These are the activations of a small neural network, seen along a few directions. Each row is one input.
In each table, some parts of the input vary, and every possible input appears once, in random order.
A made-up example of a description, with smaller parts first: values(2) and (point or line(9) or (line(4) and ring(8))).
Shared parts are said once, and a part with two or three values counts as separate values.

Other details of the inputs vary at random and push rows far along two fixed directions, the same in every table; ignore that.

Rows:
x1: [-23  -4   4   7 -16 -10  10  11 -29  -1  -3   7]
x2: [  6  -9  -5  -1   8 -27 -15  -7   4  15 -11   4]
x3: [-23  -3  -3   7 -13   0   9   4 -25   4   1   5]
x4: [-25  -5   1   9 -13  -1   8   4 -27   6   2   6]
x5: [17  4 -8 -6  7  5 -6 -8 19 -3 -1  0]
x6: [ -9   4   5   0  -7  11  13   9 -11  -9   6  -1]
x7: [ 10  -5  -9  -2   7 -24  -9  -3  10   8 -15   4]
x8: [20  4 -8 -6  9  7 -4 -8 21 -2  1 -2]
x9: [-26  -7   5   9 -11  -7   6  12 -29   3   0   5]
x10: [  1 -18 -11   3   4 -39 -18 -10  -1  24 -19   7]
x11: [15  8  1 -7 11 27 -1 -7 19 -9 14 -6]
x12: [17  0 -3 -7  7 -8 -4 -3 14  0 -9 -1]
x13: [-16   5  11  27 -28   0   4  -2  -6  -7   7 -23]
x14: [20  1  2 -9 12  4 -5 -4 22 -4  1 -5]
x15: [ -5   6  12  -3  -1  23  11   6  -6 -13  15  -5]
x16: [14  5  7 -8  8 19  1  0 14 -9  6 -7]
x17: [11  9  2 -5  9 19  3  0 17 -9  7 -4]
x18: [-27  -4  -2   9 -17  -5   7   5 -29   3  -1   8]
x19: [  6 -14 -11   3   5 -36 -15  -9   2  21 -18   9]
x20: [ -3   8   5  -2  -1  36   9   3   0 -12  19  -5]
x21: [ -6  13   3  -2  -5  27  10   6  -2 -14  12  -1]
x22: [ 13  -3  -1  -5   8 -11  -4  -3  13   3  -7   1]
x23: [  1 -13 -10   4   3 -44 -16  -5  -2  23 -21  10]
x24: [17 -2  3 -7 11 -6 -7 -5 13  1 -5 -3]
x25: [-22  -1   1   7 -12  -4   8  11 -23  -3  -2   6]
x26: [-19  -2   5   5 -14  -5   9  11 -26  -3  -4   5]
x27: [17 -1  1 -6  9 -6 -5 -4 15  2 -7 -1]
x28: [  9   1  -2  -5   9   8  -5 -10  12   1   5  -3]
x29: [ -4  14   3  -3  -3  30  11   6   0 -13  14  -4]
x30: [ 4  2  3 -3  8  6 -2 -1  7 -4  4 -2]
x31: [ 8  5  1 -5  7 15 -2 -1 13 -3  7 -4]
Description of these inputs: point or (line(5) and line(6)).
- Change only the line(5) part in x23. List by row number the other rows that result. => x2, x21, x29, x31
- A walk changes only the line(5) part. It starts at x5 and steps to x8. List the rest of the walk in order. => x19, x20, x11

Rows:
x32: [-10   8   3  -2   6  38   7   5  -2  -5  25  -2]
x33: [-33   1  11   7 -24  10  22  13 -42  -6   5   2]
x34: [ -1  -8   4   0   6 -28 -10   5  -3  11 -10   2]
x35: [ 18  -2 -20  -5  11  -8 -10 -10  20  12 -12   8]
x36: [ 12  15   7 -10  -3  34  16   8  11 -20  10  -8]
x37: [-30 -17   0  11  -8 -23  -6   4 -36  20  -4  11]
x38: [-16   1   6   1  -2  40  12   3 -14  -8  25  -1]
x39: [-23  -2   5   5 -13  19  13   1 -26  -3  11   3]
x40: [ 25  -8  -6  -9  15 -16 -16 -18  19   8  -8  -1]
x41: [-24  -8  -1  11 -17 -30   7  15 -35   8 -18  12]
x42: [  7  -8   8  -1   9 -16  -7   5   4   3  -6  -3]
x43: [-21 -13   6   7 -14 -22   4   3 -32   8 -10   5]
x44: [  6  -1 -10  17  -9 -16 -18 -20  21  11  -4 -13]
x45: [15  5 -1 -9 17 34 -4 -7 23 -4 18 -6]
x46: [-19 -11 -12  28 -20 -28 -12 -11 -10  20  -6  -6]
x47: [-11 -14  -7   5  -4 -10   0  -7 -15  14  -4   7]
x48: [ 19   1   1  -6  17 -20 -12  -1  25   7  -9   0]
x49: [  4  -3  -4  -4  -5 -17  -1   1  -3   6 -15   4]
x50: [-36   1  14   9 -13  21  15  15 -44  -5  20   1]
x51: [ 36  -5  -3 -10  14 -21  -8  -9  32   3 -18  -4]
x52: [ 27   4   6 -14  13  17  -4 -10  27 -10   5  -9]
x53: [ 18  14  -1 -11   5  15   3   4  22 -17   2  -2]
x54: [ -9  -8 -19   2   2 -21  -7  -3  -2  11 -12  13]
x55: [ 26   2 -16  -8  12 -16 -12 -11  22   7 -16   5]
x56: [ 36  -5  -9 -12  19 -16 -16 -23  32   8 -12  -2]
x57: [ 6  4 -5 -6  2 30  9 -7  9 -4 12 -2]
x58: [  9  24  15  12 -11  45  12   0  26 -30  25 -31]
x59: [-31  -9 -11  11 -18 -26   0   8 -36  13 -11  20]
x60: [ -6  22  13  13 -19  42  11  -2  10 -24  24 -26]
x61: [ 34   6   8 -16  16  22  -2  -8  35 -16   7 -13]
x62: [  5  -2  -7  -1  13 -14 -14  -7  13  16  -3   7]
x63: [-33  -7  -9  10 -14 -31   2   8 -36   8 -12  15]
x64: [-13  -2 -14   2  -2 -14  -4  -1  -6   4  -8  11]
x65: [  9   4  -5  16  -8 -12 -13 -18  18   5  -1 -17]
x66: [-19  13  11   0  -2  46  13   9 -13 -11  29  -2]
x67: [ 21  -4 -16  -8   8 -15 -12 -12  19  13 -14   6]
x68: [-29  -6  -3   9 -19 -29   3  13 -36   7 -14  15]
x69: [ 18   1  -2  -7  18 -21 -16  -6  24  11 -10   1]
x70: [13 13 -3 -8 19 35  0 -4 30 -4 20 -3]
x71: [ 18  -7 -10  -5   6 -24  -9 -14   9  12 -15   3]
x72: [ 14   0  -4  -1   4 -16  -1   5   9   0 -16   3]
x73: [ 12  -8   3  -6  10 -14 -12  -7   8   6  -8  -1]
x74: [  3  -2 -13  -1   0 -26  -8  -3  -2   8 -14  12]
x75: [-22  -5  11  11  -5 -23   5  17 -24   8  -5   6]
x76: [ 17   3  -9  -7   6 -13  -7  -3  14   3 -16   4]
x77: [  1 -15   4   4  -3 -31  -1   1  -9   7 -17   2]
x78: [ 22  11  -5 -12   6  19   3  -6  19  -7   3  -3]
x79: [  4  -1  -3   0  -2 -22  -1   9   1  -2 -14   7]
x80: [ 17  -6  -1  -6   3 -19  -3  -5  11   3 -14  -1]
x81: [-10   8  22   0  -8  40  24  14 -14 -25  22 -10]
x82: [ -3  10   9  -6  -1  53  14  -1   0 -18  28  -6]
x83: [  4  13   3  -5   3  17  10  10  13 -22   4  -3]
x84: [ -5   0  12  -1  -7  12  13   5 -10 -11   5  -5]
x85: [-39   2  -5  11 -21  16  17  15 -38  -3  11  14]
x86: [ 18   3 -12 -11  12 -18 -12  -6  26  -3 -15   3]
x87: [-27 -15 -11  10 -17 -20   5   6 -35  20 -10  15]
x88: [ -5   7   6  -4   0  54  16  -1  -1 -16  29  -6]
x89: [ -9  -6  10   5   2 -21  -2  11 -12   6  -5   1]
x90: [ 3 15  5 -5 10 25  4  2 11 -7 17 -3]
x91: [ 31   0 -20 -10  16 -15 -17 -15  32  11 -17   7]
x92: [  3  -9   1  -2   6 -11  -8  -6  -4   8  -1   2]
x93: [-38   1  12  10 -13  10  12  15 -43   1  15   4]
x94: [-28 -16  -6  11 -18 -27   3   0 -38  19 -12  14]
x95: [ -8  -8   2   5 -12 -24   7  12 -20   5 -16   5]
x96: [  6 -11   1  -3  10 -28 -17  -4   3  13 -12   1]
x97: [ 30   9   9 -15  21  23  -6  -3  35 -13  10 -13]
x98: [ 19  -1   0  -9  18 -16 -17  -6  21   8  -8  -1]
x99: [ 11   5   2  15 -10 -11  -9 -10  22  -3  -3 -21]
x100: [-24  14   7   1 -13  27  21  19 -17 -25  13   0]
x101: [ -5  -2  17   1  -1  12   9  11 -10 -11   9  -5]
x102: [-21   2  11   2  -7  37  13   6 -22  -9  24  -1]
x103: [ 12  13  18 -11   8  50  12   5  15 -27  24 -14]
- The inputs of x92 and x38 match in every part but one. If x65 is changed in the same way as x92 into x38, which row does it become? => x46
- What do these inputs look like to the network? => line(6) and (point or line(11))
- List by row number the other rows that have the line(6) part in common with x69. => x33, x43, x49, x52, x60, x68, x73, x76, x86, x96, x98
- Change only the line(6) part in x80. List by row number the other rows that result. => x33, x51, x57, x71, x94
- Change only the line(6) part in x32. List by row number the other rows that result. => x34, x66, x89, x93, x98
